A small network was trained on invented records. Each row is its activation on one of them, seen along a few directions.
After each row come some of the record's fields: P, V, D, L, E, B.
Not every record has every field; a missing one is written none.
The largest differences between rows may come from other fields.
(in the rows, 500 means zero)
Random noise pushes rows far along 19 fixed directions. That doesn't count. These rows show it; they differ only by the noise:
[389 273 529 358 343 413 292 476 361 463 569 478 437 618 505 595 394 460
 600 570 434 569 366 570 409 640 459 529 423 391 453 443 458 427 297]
[278 607 470 556 427 591 398 589 535 486 591 421 591 535 624 364 523 491
 620 531 506 292 273 552 428 501 398 592 424 464 416 327 431 513 321]
[456 466 517 455 465 371 530 480 551 466 522 409 394 579 439 546 482 523
 349 441 525 540 549 563 480 483 397 529 514 521 545 380 581 491 591]
[236 411 520 508 491 362 394 325 692 650 564 309 409 535 278 329 570 462
 579 455 446 541 458 707 515 400 641 525 625 574 560 573 448 339 679]
[634 584 530 538 580 536 518 455 437 596 496 381 664 649 472 466 446 702
 611 338 510 556 418 637 441 555 430 468 516 368 507 438 489 651 455]
[587 570 366 379 416 681 360 424 498 555 398 382 590 495 656 501 499 646
 568 569 523 431 710 472 346 588 595 620 566 571 258 416 551 356 487]
[244 348 508 355 390 565 578 450 604 478 523 400 466 538 569 636 446 438
 693 536 563 355 417 750 573 455 513 518 533 486 411 452 283 494 532]
[489 547 511 562 502 442 491 500 581 636 314 713 314 242 550 283 588 458
 516 429 518 501 743 459 629 411 674 644 643 524 403 689 498 503 526]
[443 340 563 331 573 532 483 363 418 403 565 703 496 722 267 589 454 585
 386 246 523 482 641 466 441 735 332 552 645 654 480 459 416 428 502]
[766 304 637 403 597 591 677 518 236 586 490 509 561 580 416 660 446 517
 538 540 590 609 656 481 648 643 369 275 478 339 468 551 629 676 411]
[583 361 471 476 558 707 366 413 312 560 419 581 386 262 505 555 380 386
 549 631 556 465 755 476 641 666 639 554 573 432 458 662 518 502 389]
[390 585 516 507 575 391 576 281 540 498 450 538 438 445 352 293 604 456
 314 435 597 469 789 563 548 652 469 576 509 503 536 393 812 354 610]
[518 651 482 560 576 508 408 534 382 377 529 749 498 575 580 384 569 523
 518 433 604 626 427 417 421 303 457 520 329 501 475 488 466 389 482]
[374 423 569 532 528 510 658 381 472 483 452 512 472 496 445 436 497 408
 588 489 623 453 491 637 691 588 418 428 397 338 511 461 610 532 440]
[348 566 555 481 560 568 449 387 428 547 717 534 665 591 526 490 594 532
 490 578 528 321 546 531 273 450 512 511 461 660 359 363 503 373 668]
[506 403 479 707 437 483 427 323 487 452 417 503 341 167 408 634 373 432
 272 663 484 364 657 482 602 606 612 517 547 549 605 557 625 505 583]
[623 307 647 450 493 337 494 491 404 533 579 661 509 540 329 616 522 621
 527 300 474 620 493 566 506 464 487 471 643 506 538 637 303 470 495]
[521 427 496 747 482 602 415 563 359 608 447 464 334 372 515 493 444 510
 476 673 495 470 438 395 564 233 517 358 468 581 295 458 532 637 630]
[364 573 459 300 395 483 580 531 528 452 452 452 315 530 621 430 433 284
 393 490 477 608 569 485 427 729 441 692 462 435 504 436 672 619 357]
[472 572 462 606 323 519 668 457 789 387 464 269 413 468 389 472 608 513
 269 242 530 380 458 409 524 556 344 633 627 728 462 346 627 391 531]
[328 601 468 562 424 417 590 297 832 445 382 384 579 578 312 374 469 490
 407 425 391 483 436 516 494 811 500 511 543 533 772 600 619 568 453]

[819 702 627 658 611 493 425 562 557 522 573 519 705 609 623 627 620 626
 592 388 539 460 422 489 461 295 526 399 434 477 503 510 442 555 526] -> P: p1 / V: v2 / D: d1 / L: l2 / E: e1 / B: b2
[658 594 358 625 549 580 193 564 377 421 547 403 458 463 551 476 463 665
 450 381 602 501 460 484 430 356 430 671 507 488 472 309 460 310 437] -> P: p1 / V: v1 / D: d2 / L: none / E: e2 / B: b2
[637 523 473 546 493 548 367 646 535 503 428 389 273 435 612 623 492 351
 408 575 502 561 578 390 587 319 550 486 526 582 381 464 579 596 539] -> P: p1 / V: v2 / D: d1 / L: none / E: e2 / B: b2
[582 569 503 444 541 493 503 575 599 513 350 507 610 606 548 398 657 574
 581 608 632 442 697 417 660 446 438 350 432 452 419 438 704 368 489] -> P: p1 / V: v1 / D: d1 / L: l2 / E: e2 / B: b1
[769 626 568 376 343 251 502 717 588 455 610 284 741 515 376 543 687 687
 392 234 462 540 479 633 462 675 307 604 737 399 653 332 493 433 239] -> P: p1 / V: v1 / D: d1 / L: none / E: e2 / B: b2
[362 479 395 339 490 496 459 379 459 467 371 565 439 610 491 459 395 534
 442 618 469 607 646 484 383 590 541 499 480 550 441 458 585 465 628] -> P: p1 / V: v1 / D: d1 / L: l1 / E: e2 / B: b1
[412 339 606 604 815 608 648 643 293 770 726 317 497 473 214 337 482 497
 456 472 560 333 515 606 735 442 266 377 643 418 557 378 534 729 577] -> P: p2 / V: v1 / D: d2 / L: l2 / E: e1 / B: b1
[586 510 267 432 522 679 448 453 360 369 497 423 420 474 614 459 423 481
 404 615 613 742 595 282 361 453 531 617 334 527 538 534 661 206 517] -> P: p2 / V: v1 / D: d2 / L: none / E: e2 / B: b2
[356 503 563 470 394 383 752 484 569 442 503 673 660 581 650 634 506 484
 508 694 406 437 360 486 363 475 530 340 341 534 493 542 446 663 589] -> P: p1 / V: v2 / D: d2 / L: l2 / E: e1 / B: b2
[590 690 478 450 664 492 582 638 596 560 681 211 745 546 480 392 545 564
 579 377 575 518 385 698 542 497 426 578 533 276 854 536 433 497 366] -> P: p1 / V: v1 / D: d2 / L: l2 / E: e1 / B: b1
[507 457 489 368 481 584 618 515 566 703 477 315 402 431 624 408 563 436
 537 478 526 512 700 487 504 545 560 650 578 484 347 533 609 501 492] -> P: p1 / V: v2 / D: d2 / L: l1 / E: e1 / B: b2
[406 355 429 399 476 438 576 248 540 613 391 578 487 410 566 433 410 546
 542 526 448 610 694 464 362 629 745 639 542 490 539 756 540 376 592] -> P: p2 / V: v2 / D: d2 / L: none / E: e2 / B: b2
[518 586 479 511 428 479 629 408 439 513 608 465 725 449 524 504 517 485
 420 645 343 578 399 423 219 660 619 481 440 533 574 578 593 548 497] -> P: p1 / V: v2 / D: d2 / L: l2 / E: e1 / B: b2
[546 496 510 534 591 561 391 412 340 436 508 671 412 411 443 573 485 416
 460 543 532 492 590 543 540 431 586 443 479 565 405 469 474 435 619] -> P: p2 / V: v2 / D: d1 / L: l1 / E: e2 / B: b2
[649 534 645 584 507 557 606 284 712 646 504 410 613 545 460 498 573 472
 575 246 456 509 521 413 460 746 607 565 571 529 578 762 592 537 423] -> P: p1 / V: v2 / D: d2 / L: none / E: e2 / B: b2
[662 608 581 473 603 604 467 592 387 588 582 519 743 555 511 540 573 552
 624 531 507 442 524 551 485 525 497 393 539 450 434 468 443 611 418] -> P: p1 / V: v1 / D: d1 / L: none / E: e2 / B: b2
[472 502 505 699 468 544 385 454 414 576 595 362 452 391 526 404 423 432
 591 472 429 519 233 522 429 539 562 588 415 402 549 555 507 537 366] -> P: p2 / V: v2 / D: d1 / L: l1 / E: e2 / B: b2
[499 541 573 520 555 380 319 513 563 530 571 340 425 648 478 583 458 456
 431 499 480 537 491 602 484 466 460 464 481 443 599 384 575 632 548] -> P: p1 / V: v2 / D: d1 / L: none / E: e2 / B: b2
[446 571 490 621 657 655 477 570 480 489 591 336 380 483 570 517 365 331
 499 495 595 432 366 566 621 431 447 538 410 396 640 454 519 663 488] -> P: p1 / V: v1 / D: d1 / L: l2 / E: e2 / B: b1
[458 374 487 462 428 549 493 405 289 407 425 645 397 408 447 547 424 491
 457 538 542 452 606 514 566 661 423 511 487 463 358 383 558 469 444] -> P: p1 / V: v1 / D: d2 / L: l1 / E: e1 / B: b1
[305 379 436 394 328 616 659 530 590 625 451 451 553 401 623 374 531 382
 617 692 412 498 496 279 433 586 645 542 567 608 384 728 515 478 417] -> P: p1 / V: v1 / D: d2 / L: none / E: e2 / B: b2
[362 595 474 287 542 493 808 627 595 462 623 464 471 500 708 602 448 457
 411 429 580 426 547 609 402 366 464 694 555 557 552 442 352 586 684] -> P: p1 / V: v1 / D: d1 / L: l2 / E: e2 / B: b1
[570 542 556 589 558 545 519 366 431 552 446 610 440 329 473 418 521 362
 531 492 520 517 595 482 584 588 642 513 480 474 508 654 627 461 506] -> P: p2 / V: v1 / D: d1 / L: l1 / E: e2 / B: b1
[453 337 682 610 495 610 760 470 338 521 678 375 403 544 426 546 479 224
 534 373 524 544 206 396 572 587 366 424 377 474 446 503 665 611 407] -> P: p1 / V: v1 / D: d1 / L: l2 / E: e2 / B: b1
[518 481 506 714 460 407 489 611 569 611 600 321 496 238 436 379 543 521
 426 512 435 392 381 513 554 429 518 569 574 459 642 546 487 482 431] -> P: p2 / V: v2 / D: d1 / L: l1 / E: e2 / B: b2
[498 696 501 456 480 510 661 499 509 566 521 451 642 604 426 404 541 573
 501 432 403 577 408 552 343 525 486 435 591 607 473 479 483 674 619] -> P: p2 / V: v1 / D: d2 / L: none / E: e2 / B: b2
[654 797 340 548 550 735 330 660 406 328 556 659 540 294 733 570 472 468
 375 493 489 386 528 334 329 454 580 730 544 644 423 456 351 494 398] -> P: p1 / V: v2 / D: d1 / L: l2 / E: e2 / B: b2
[538 542 476 592 537 604 452 608 527 517 414 447 420 428 393 309 647 436
 502 465 580 401 554 434 749 496 376 458 558 485 392 388 616 459 355] -> P: p1 / V: v2 / D: d2 / L: l2 / E: e1 / B: b2
[477 416 635 486 483 469 452 334 237 574 666 597 637 467 172 524 616 498
 466 563 386 432 527 630 400 625 525 327 615 649 326 394 505 437 633] -> P: p2 / V: v1 / D: d1 / L: none / E: e2 / B: b2

Here are new rows. What are their fields?
[395 444 482 451 516 547 599 414 446 481 514 595 544 351 483 507 404 461
 548 474 469 423 514 622 500 688 580 604 596 423 569 595 348 582 432] -> P: p1 / V: v2 / D: d1 / L: l2 / E: e2 / B: b2
[525 428 504 527 490 485 510 278 547 555 411 521 592 553 449 431 522 657
 615 335 483 449 545 556 452 647 564 549 526 466 389 520 514 375 468] -> P: p1 / V: v2 / D: d1 / L: l2 / E: e2 / B: b2
[477 500 478 457 510 461 323 723 537 321 490 623 351 479 554 599 399 441
 448 447 549 443 455 466 640 460 378 609 535 452 669 502 339 542 344] -> P: p1 / V: v1 / D: d1 / L: l2 / E: e2 / B: b1
[657 351 570 417 424 421 407 571 471 546 568 531 507 484 430 630 587 538
 571 477 452 604 512 456 495 364 599 447 620 600 461 654 361 309 536] -> P: p2 / V: v1 / D: d1 / L: l1 / E: e2 / B: b1
[555 397 415 543 395 674 392 392 441 492 435 356 568 505 394 463 531 457
 620 724 461 634 402 377 505 555 605 299 409 540 415 611 589 336 437] -> P: p1 / V: v2 / D: d1 / L: l1 / E: e2 / B: b2
[519 485 446 483 581 530 440 500 294 511 577 363 462 637 395 491 456 463
 463 632 481 673 400 564 449 412 450 320 371 462 458 334 598 535 606] -> P: p2 / V: v2 / D: d2 / L: l2 / E: e1 / B: b2
[550 582 396 562 527 654 534 492 532 441 419 511 349 297 634 448 519 405
 502 380 632 533 583 444 570 380 611 705 533 531 454 565 474 398 494] -> P: p1 / V: v1 / D: d1 / L: none / E: e2 / B: b2
[588 444 518 406 387 397 552 456 579 536 413 363 645 573 435 495 587 672
 520 547 516 488 617 548 536 660 410 408 507 401 499 430 636 416 425] -> P: p1 / V: v2 / D: d2 / L: l1 / E: e1 / B: b2
[512 531 559 442 624 569 566 574 383 570 669 530 482 642 479 400 542 486
 524 245 556 593 431 479 414 440 387 604 545 528 441 473 411 536 485] -> P: p1 / V: v1 / D: d2 / L: none / E: e2 / B: b2
[434 418 456 496 582 551 595 348 441 589 354 358 343 505 358 421 427 503
 513 458 566 591 617 654 661 474 526 428 597 471 393 397 632 555 710] -> P: p1 / V: v1 / D: d2 / L: l2 / E: e1 / B: b1
[563 557 496 618 543 511 516 429 612 521 509 410 507 444 450 399 596 551
 420 326 547 446 566 421 521 548 469 618 538 541 537 492 608 361 473] -> P: p1 / V: v2 / D: d2 / L: l1 / E: e1 / B: b2
[444 264 390 423 405 460 688 555 409 559 456 578 555 283 564 484 533 676
 475 745 527 446 676 414 483 389 552 481 552 533 388 553 453 340 590] -> P: p1 / V: v2 / D: d2 / L: l2 / E: e1 / B: b2
[457 628 532 448 556 382 349 554 523 518 418 724 576 482 489 493 461 571
 459 597 435 376 695 610 520 607 508 488 622 443 585 473 412 705 495] -> P: p1 / V: v1 / D: d2 / L: none / E: e2 / B: b2
[508 321 476 619 502 516 468 540 408 542 454 515 240 440 570 473 333 479
 383 381 457 485 486 300 497 586 422 662 460 467 396 472 596 594 368] -> P: p1 / V: v2 / D: d1 / L: l2 / E: e2 / B: b2
